Each row below holds a small network's activations on one input, seen along a few directions.
Each table varies a few parts of the input and shows all the possible inputs, shuffled.
Descriptions start from the smaller parts, as in this example, which fits no table here: one of 3 separate values, together with either a single point or one of 9 places around a ring or (one of 5 places around a ring, together with one of 6 places along a line).
Shared parts are said once, and a part with two or three values counts as separate values.
(in the rows, 128 means zero)

Rows:
R1: 190  103  86  185  68  120  71  98  135  138  102  129  112  109  75  105  141  159  110  141
R2: 98  129  158  144  158  125  137  82  125  128  79  114  116  164  143  100  114  133  129  137
R3: 121  249  143  88  172  213  224  207  152  134  183  221  164  50  158  225  148  87  111  69
R4: 176  107  105  165  98  96  75  104  123  132  120  120  103  137  83  113  137  123  114  128
R5: 177  210  111  95  141  164  175  252  143  150  252  211  153  32  138  229  166  66  121  67
R6: 57  102  159  107  162  129  154  118  118  117  112  94  134  166  160  99  101  133  142  145
R7: 71  109  153  78  158  134  161  121  121  110  101  93  127  162  182  109  103  153  137  132
R8: 120  84  116  95  126  80  104  158  107  121  172  79  143  152  122  120  109  116  153  144
R9: 148  102  121  146  120  74  90  115  105  128  154  93  116  148  116  111  121  116  138  136
R10: 140  125  118  188  104  173  121  54  152  132  33  154  109  127  111  89  145  177  112  145
R11: 127  78  124  82  119  85  106  172  114  126  167  80  131  141  145  122  113  132  143  138
R12: 112  139  142  162  108  144  118  54  139  120  62  147  126  148  102  115  137  142  126  154
Question: What is each input in this table made of?
Answer: one of 2 separate values, together with either a single point or one of 5 places along a line
Question: The inputs of R8 and R6 match in every part but the choice among 2 separate values. If R11 is changed in the same way as R8 into R6, which row does it become?
Answer: R7

Rows:
R13: 93  152  160  176  126  138  128  54  126  120  75  136  123  149  103  112  118  129  111  144
R14: 129  174  117  100  125  184  186  163  132  106  155  170  146  86  152  169  144  128  123  103
R15: 81  98  164  72  142  74  101  147  120  120  149  66  126  176  136  136  98  114  122  137
R16: 194  106  100  192  53  96  73  135  134  140  174  154  154  83  55  127  169  105  156  168
R17: 112  133  133  174  99  155  123  42  138  106  60  141  117  157  129  102  147  168  124  162
R18: 93  78  127  83  115  98  115  128  105  105  134  67  126  165  154  107  98  158  134  145
R19: 239  137  57  163  78  97  54  119  123  134  155  139  75  105  72  152  152  126  79  78
R20: 143  156  106  105  145  182  174  183  159  140  132  158  153  73  146  148  139  146  127  103
R21: 133  105  131  176  111  158  115  68  152  137  31  136  115  144  126  80  140  179  125  165
R22: 110  130  144  172  158  125  133  70  137  135  98  150  113  151  121  97  149  104  146  131
R23: 111  200  142  102  156  169  180  177  118  131  168  171  152  91  130  190  111  91  111  95
R24: 108  50  106  79  135  100  101  137  113  148  107  65  126  152  145  88  83  170  151  143
R25: 103  93  165  99  173  60  118  168  113  138  173  57  126  161  169  111  100  109  144  133
R26: 142  178  140  99  178  156  192  200  122  132  183  182  140  98  155  172  143  65  139  86
Question: What is each input in this table made of?
Answer: either one of 2 separate values or (one of 3 separate values, together with one of 4 places along a line)

Rows:
R27: 92  106  159  113  155  74  123  134  100  116  176  94  131  171  133  122  116  77  155  139
R28: 177  70  78  174  79  104  68  66  125  126  74  97  110  149  96  71  134  179  138  159
R29: 199  158  94  154  104  151  140  165  144  146  167  180  143  55  127  153  168  128  141  114
R30: 101  56  125  85  117  78  82  131  110  125  112  38  121  178  141  92  79  173  126  155
R31: 93  176  137  127  156  183  174  112  130  117  116  160  111  122  151  150  126  129  95  92
R32: 96  182  124  106  141  202  189  163  150  131  128  172  180  84  138  166  126  141  134  129
R33: 77  139  179  167  162  136  143  93  136  138  93  143  134  151  110  108  123  96  130  147
R34: 128  129  121  70  157  135  169  232  127  137  212  132  154  88  171  160  129  106  149  105
R35: 131  140  135  61  151  112  141  174  119  114  166  120  114  139  152  165  123  99  116  88
R36: 157  119  137  200  105  97  87  94  128  138  135  150  112  128  72  113  156  85  128  141
R37: 197  162  108  145  93  130  111  107  134  118  128  170  99  105  110  158  166  120  106  97
R38: 89  98  139  136  117  135  109  64  133  129  30  80  129  167  135  78  89  204  120  170
Question: What is each input in this table made of?
Answer: one of 3 separate values, together with one of 4 places along a line
Question: The inputs of R36 and R37 match in every part but the place on the line of 4. If R27 is changed in the same way as R36 into R37, which row does it become?
Answer: R35
Question: Which other rows does R32 become when the place on the line of 4 takes its other values? List them by row number.
Answer: R31, R33, R38

Rows:
R39: 142  176  120  114  118  188  146  168  176  117  158  183  159  78  137  206  128  158  131  122
R40: 185  81  97  112  127  57  110  232  98  149  189  77  105  114  159  110  108  138  122  105
R41: 174  185  115  141  118  91  63  19  96  96  107  133  23  201  70  185  124  95  35  42
R42: 137  146  131  183  145  143  142  77  146  130  105  180  121  109  90  89  163  91  149  99
R43: 116  209  173  123  116  136  150  145  155  122  151  154  149  80  110  174  173  82  125  128
R44: 144  184  138  114  77  176  147  172  153  139  132  183  144  63  125  151  127  153  96  134
R45: 162  138  81  185  141  191  161  128  137  139  96  163  117  95  101  120  142  160  133  112
R46: 177  50  91  120  49  87  68  148  121  147  142  104  123  128  81  96  105  173  115  173
R47: 48  81  220  131  122  105  121  58  112  138  66  92  122  181  128  87  95  142  126  192
R48: 74  110  221  85  213  108  157  135  126  141  118  75  106  205  190  100  112  91  154  125
R49: 135  149  125  213  113  160  135  49  106  128  114  148  138  118  107  116  169  110  159  153
R50: 171  139  72  171  101  198  152  81  126  128  91  152  145  108  122  123  155  171  161  137
R51: 64  92  145  105  131  139  131  103  156  97  64  80  135  164  183  96  87  208  118  162
R52: 189  142  93  154  164  165  139  122  152  157  87  166  100  80  148  94  158  141  134  108
R53: 32  108  188  108  202  135  160  121  115  131  126  77  126  196  144  124  86  102  141  135
R54: 133  85  110  121  124  45  92  160  106  127  203  98  135  136  102  112  101  77  146  97
R55: 183  151  76  186  83  153  142  74  156  130  46  154  145  108  101  84  163  193  132  145
R56: 64  97  126  63  151  170  164  112  110  115  90  66  150  175  185  135  88  176  157  149
R57: 106  210  136  106  134  164  165  155  122  103  196  173  180  115  136  189  147  66  146  117
R58: 143  177  133  68  179  165  172  218  143  166  188  174  131  45  197  186  157  106  91  81
R59: 166  142  88  214  63  163  96  84  154  155  30  161  138  114  103  71  163  194  115  148
R60: 80  72  157  92  113  140  137  93  134  135  33  97  126  170  143  96  80  196  124  179
R61: 128  173  106  65  121  190  187  197  133  94  178  195  146  70  163  200  161  142  140  98
R62: 175  86  68  107  72  68  82  159  123  121  148  81  140  123  96  96  118  180  124  151
R63: 206  174  71  109  97  126  81  51  108  101  91  131  19  179  97  185  112  159  18  30
R64: 151  129  131  223  109  142  108  43  172  104  72  174  133  134  87  93  179  121  138  166
R65: 63  90  143  50  177  153  171  144  140  122  83  84  132  152  179  114  79  155  137  93
R66: 146  67  137  159  58  44  53  118  100  133  157  99  124  138  74  76  116  116  112  182
R67: 142  88  101  121  99  70  81  137  84  102  202  77  150  156  106  116  122  89  159  152
R68: 149  118  149  247  78  127  113  38  126  149  52  174  129  117  72  90  158  122  120  184
R69: 52  110  193  108  155  99  136  61  124  124  75  75  140  192  130  109  108  142  155  172
R70: 152  81  117  121  159  35  80  162  104  172  214  89  105  136  134  130  117  58  148  127
R71: 100  191  155  111  170  162  178  202  144  115  192  176  145  98  117  193  158  45  112  93
R72: 129  175  117  76  162  199  192  232  145  120  181  179  147  67  138  196  149  116  97  81
R73: 47  103  188  85  164  140  147  89  103  86  97  63  148  198  161  116  108  109  169  154
R74: 148  81  76  94  101  76  107  194  112  141  199  90  126  99  129  100  100  147  113  89
R75: 151  61  128  148  95  62  48  125  138  92  168  91  130  147  86  115  129  107  144  164
R76: 156  157  123  204  186  119  122  90  127  145  108  177  113  110  127  91  145  86  146  122
R77: 80  104  132  63  217  131  152  154  125  150  93  82  124  157  219  112  67  146  128  119
R78: 125  192  187  129  179  122  178  202  125  163  207  168  133  96  172  200  155  51  127  87
R79: 150  64  58  89  83  90  106  172  95  117  199  103  117  124  129  132  124  167  152  140
R80: 103  207  161  159  110  140  101  155  145  135  129  177  156  100  101  169  142  90  126  128
Question: The inputs of R68 and R59 match in every part but one. If R80 is changed in the same way as R68 into R59, which row does it become?
Answer: R44
Question: What is each input in this table made of?
Answer: one of 2 separate values, together with either a single point or (one of 4 separate values, together with one of 5 places along a line)
Question: Which other rows does R52 become when the choice among 2 separate values takes its other values? List them by row number.
Answer: R76
Question: Which other rows does R79 become when the choice among 4 separate values takes its other values? List them by row number.
Answer: R50, R56, R61
Question: Which other rows does R49 become when the choice among 2 separate values takes its other values? List them by row number.
Answer: R50
